These are the activations of a small neural network, seen along a few directions. Each row is one input.
Each table varies a few parts of the input and shows all the possible inputs, shuffled.
Descriptions start from the smaller parts, as in this example, which fits no table here: ring(8) and (point or ring(9) or (values(3) and line(4))).
Shared parts are said once, and a part with two or three values counts as separate values.

Rows:
R1: [ 23  -7 -27  20  50  72 -31 -24  36  29  29   6   3  40 -26 -36   4 -51]
R2: [-18   8 -24 -30  11 -57   8 -26  18 -69 -76  -6  13 -55  -7  89 -40  25]
R3: [-34 -45   9  29  33  61 -12  -2 -35  70  21 -50  11  41   8  -9  31   5]
R4: [ -2  21 -63  40   4  -6  -4 -76  22 -92   5  -6 -25 -76   1   7 -32 -23]
R5: [-59 -16 -26  49 -13 -15  14 -54 -48 -51  -5 -62 -17 -76  36  34  -5  34]
R6: [  1  27 116 -16 -76 -42  31  27 -73  29  51  -3 -36  -4  35 -63  56 -11]
R7: [ 51  65  79 -27 -61 -29  15   2   0 -13  58  56 -41   0   4 -92  24 -68]
R8: [ 41  51 122 -96 -50 -79  29  54  -6  14 -15  57  -2  12  -7  -5  13 -18]
R9: [  7 -20  11 -50  58  19 -19  26  31  52 -51   7  41  61 -34  46  -4  -3]
R10: [ 42 -13 -65  16  29  39  -1 -55  38  -2  16  -3 -22   7  40   7  -6 -61]
R11: [-18 -49 -27  26  13  32  16 -32 -31  39   6 -55 -16   7  76  35  21  -4]
R12: [-50 -19 -15  62 -24  16 -12  53 -40  11  28 -19  17  -2 -27 -43   5  85]
R13: [-13   5 -13 -19   0 -25 -17  81  26  -8 -42  41  48  19 -69  12 -30  75]
R14: [  3  18 -51  51  -8  27 -28  31  31 -31  38  41  10  -3 -61 -70 -22  28]
R15: [ 26 -26 -26 -54  35 -12  11  -5  33  22 -65  -3  16  29  31  88 -14 -13]
Q: Changing only one part turns R6 into R7. The same change can be made to R12. Which row results?
A: R14
Q: What is each input in this table made of?
A: values(3) and (point or line(4))
Q: List by row number the other rows that have the values(3) part in common with R13.
A: R2, R8, R9, R15

Rows:
R16: [ -5 -15 -29 -14  36  13 -23  47  34  17 -39  19  45  37 -53  25 -23  40]
R17: [  6 -30 -33  18  40  54 -12 -24  10  37  11 -22   1  32  16   4   9 -27]
R18: [  2  -4 -33  12   8  -1  10 -60   3 -33  -6 -23 -22 -36  38  30  -8 -28]
R19: [ -9  11 -28 -20   5 -42  -2  10  27 -53 -55  18  22 -31 -31  51 -40  38]
R20: [ 27  24  60 -15 -33  -8  15  -4 -19  19  42  13 -30   8  24 -49  30 -46]
R21: [  6 -31 -11 -24  44  26  -7   6  17  48 -30 -11  22  46   5  42   2  -7]
R22: [ 16  39  64 -47 -37 -49   3  66   5  -2  -8  54  15  13 -45 -28  -1  20]
R23: [ -9  24  41  39 -54   1   5  13 -42  -3  69   4 -27 -16   0 -89  28   3]
R24: [-30 -31 -52  72  19  63 -22  -6 -12  16  39 -30   3   8  -8 -36   6  23]
R25: [  3  -5 -11 -31  13 -29  14 -31  10 -22 -46 -12  -1 -22  27  69 -15  -9]
R26: [ 27  23  82 -57 -29 -36  20  26 -13  29   1  24  -9  22  13 -10  24 -26]
R27: [-34  -4 -51  66 -12   7  -1 -43 -20 -54  22 -32 -19 -60  13  -9 -11  20]
Q: What is each input in this table made of?
A: values(3) and line(4)
Q: Changing only the values(3) part turns R20 into R17. The same change can be made to R26. Which row results?
A: R21
Q: Which other rows does R22 become when the values(3) part takes its other values? List them by row number.
A: R16, R19

Rows:
R28: [ -35  -68 -109   76   76   94  -31  -37   11   26    3  -58   21   14
    1   31  -13   22]
R29: [ 45  48 118 -99 -41 -67  21  61   4  27 -17  62   3  35 -15 -14  17 -25]
R30: [ -12  -45 -100   -5   79   20  -16  -37   50  -18  -81  -28   34   -2
   -3  114  -45   16]
R31: [-36 -24 -98  18  46  -7  -8 -64  28 -71 -71 -38  13 -53   6  98 -47  22]
R32: [ 24  25 108 -18 -44   5   5  61 -36  70  67  30 -11  51 -13 -98  51 -20]
R33: [ -35  -31 -113   69   26   17   -1  -75    3  -69  -16  -53  -11  -73
   32   59  -35   24]
R34: [ -20  -66 -118   31   89   69  -34   -3   45   25  -48  -31   48   36
  -22   71  -34   39]
R35: [  25   48   97    3  -75  -16   15   29  -42   17   86   32  -39    2
    4 -116   45  -31]
R36: [ 21  69 120 -76 -75 -94  29  34 -19 -26  -6  52 -18 -16  -6 -30  15 -19]
R37: [ -34  -45 -120   97   45   72  -20  -69    5  -27   22  -56   -6  -35
   17   12  -19   11]
R38: [ 33  28 109 -70 -32 -20   5  79  -5  71  12  52   8  78 -20 -57  39 -23]
R39: [ 23  62 105 -26 -95 -72  35  22 -44 -24  48  35 -42 -36  19 -69  28 -18]
Q: What is each input in this table made of?
A: values(2) and ring(6)
Q: Changing only the values(2) part turns R33 into R39. The same change can be made to R31. Which row results?
A: R36
Q: Which other rows does R35 become when the values(2) part takes its other values? List them by row number.
A: R37
